These are the activations of a small neural network, seen along a few directions. Each row is one input.
In each table, some parts of the input vary, and every possible input appears once, in random order.
A made-up example of a description, with smaller parts first: line(4) and (point or ring(9) or (values(2) and ring(5))).
Shared parts are said once, and a part with two or three values counts as separate values.
In the rows, 128 means zero.

Other details of the inputs vary at random and push rows far along two fixed directions, the same in every table; ignore that.

Table:
x1: [105 105 114 129 132 136 142 124 141  74 145 121 144 146 149]
x2: [147 127 117 130 142 149 131  83 160  94 144 118 137 156 105]
x3: [161 171 155 173 129  90 115 183 124 178 111 122  97  53 115]
x4: [107 113 129 119 109 151 132 131 141  65 149 122 145 145 141]
x5: [110 122 106 104 123 142 132  76 136 110 131 120 142 161 115]
x6: [107 136 109  96 124 156 136  94 130 108 136 123 147 164 122]
x7: [ 85  94 121 114  90 138 129 138 114 100 130 144 143 137 155]
x8: [ 96  89 134  83 111 128 136 114  80 155 114 158 122 143 144]
x9: [182 192 159 171 156  93 115 171 146 146 123  87 103  79 129]
x10: [198 196 130 170 170 121 114 146 168 162 133 102 118 107  91]
x11: [115 139 102 143 139 138 138 126 162  74 146 105 150 141 136]
x12: [101  72 113 114 108 123 125 102  97 162 101 165 122 138 134]
x13: [ 87  72 142 120  90 124 132 140  94 119 125 167 125 111 147]
x14: [114  96 141 110 113 106 125 164  65 220  91 175 110 110 144]
x15: [139 105 157 117 125  72 121 139  69 229  82 154  82  86 132]
x16: [163 201 130 166 151 122 119 146 173 101 140  77 132 110 122]
x17: [128 102 115 119 136 157 129 104 143 101 147 143 143 166 118]
x18: [160 170 130 127 155 159 135 122 162 104 155 103 143 153 103]
Each input here is: values(2) and (line(4) or ring(5)).
Changing only the values(2) part turns x14 into x18. The same change can be made to x16. Which row results?
> x9
Which other rows does x5 become when the ring(5) part takes its other values? List them by row number.
> x6, x10, x12, x14
Start at x17 and move only the ring(5) part, one step at a time. The first step leads to x18. Which rows follow, in order?
> x8, x15, x2

Table:
x19: [ 79  46 101 103 104 167 136 115 110 112 136 187 153 175 139]
x20: [104  95 122 154 113 102 121 164 118 127 115 139 124 106 166]
x21: [180 163 124 163 165 135 118 156 158 153 132 121 128 126 110]
x22: [158 153 118 129 154 188 138 104 185  60 175 113 155 174  95]
x23: [145 141 153 158 131 100 127 166 132 122 130 112 111  83 136]
x24: [138 178 126 132 145 108 122 163 122 170 117 106 126 114 139]
x25: [ 93  58 116 125 107  97 124  80 101 134  98 148 113 121 146]
x26: [183 166 158 143 149 139 119 141 142 149 142 131 116 117  91]
x27: [113 127 113 156 121 137 132 134 164  60 146 112 147 125 136]
x28: [ 88  68 155 117  81 107 126 146  81 127 112 165 110  99 160]
x29: [112 179 106  94 139 189 148  83 179  19 180  77 179 193 116]
x30: [ 64  64 103  65  99 128 139  57  79 144  99 152 134 173 146]
x31: [155 200 139 141 148 106 124 166 126 174 115 100 114  93 125]
x32: [175 126 121 141 155 113 121  91 142 181 114 131 108 129  81]
x33: [133 155 166  99 108 105 126 157  81 187 107 127 102  92 135]
Changing only one part turns x24 into x21. The same change can be made to x31. Which row results?
> x19
Describe the family of inputs behind these rows.
> values(3) and (point or line(4))
Which other rows does x26 become when the values(3) part takes its other values? List them by row number.
> x28, x33

Table:
x34: [123 124 104  97 136 164 138  68 153  77 147 116 151 186 110]
x35: [ 92  73 108  87 118 160 142  83 112 108 135 154 145 185 135]
x36: [103 121  98  91 122 173 135  54 153  62 152 111 164 197 112]
x37: [176 127 153 171 151  77 110 155 109 219  96 150  84  68 117]
x38: [ 52  21 138  67  68  93 124 134   8 238  66 219  99 119 175]
x39: [ 75  76 129 106  88 148 135 132 112  75 139 151 150 149 162]
x40: [143 153 149 164 133  81 119 190 118 173 103 114 104  71 148]
x41: [ 76  81 118 112  98 145 127 136 113  80 136 148 148 152 168]
x42: [152 184 135 165 141 114 131 156 158 104 140  86 123  89 128]
x43: [178 192 125 141 168 130 131 127 161 143 143  96 129 128  94]
x44: [189 167 126 178 155 127 117 139 180 126 140 106 121 106  92]
x45: [151 185 113 126 151 168 134 100 171  93 151  97 151 158  93]
x46: [155 161 167 161 133  84 122 191 116 165 117 116  95  57 131]
Describe the family of inputs behind these rows.
> values(2) or ring(5) or ring(6)
